x = [[0.25, 1.28, -0.17, 1.39, -0.15, 0.87, -0.03, 0.04, -0.28], [0.25, 1.63, -1.40, 1.70, -0.15, 0.87, -0.22, 1.52, -0.28], [0.80, -0.10, -0.58, 1.39, -0.62, -0.35, -0.61, -1.94, 1.42], [0.25, 0.94, 0.24, 1.70, -0.74, 1.27, 0.94, 0.04, 0.29], [-0.31, -1.14, -2.64, 0.15, -0.15, -0.15, 0.17, -0.46, 1.99]]
What is the 5th entry in reading order?
Answer: -0.15
What is the entry just left of the smallest entry?
Answer: -1.14
The 3rd smallest entry -> -1.40
What is the first entry in reading order?
Answer: 0.25
What is the centre entry?
Answer: -0.62
What is the entry just left of -0.22?
Answer: 0.87
What is the entry just right of the centre entry?
Answer: -0.35
The maximum -> 1.99
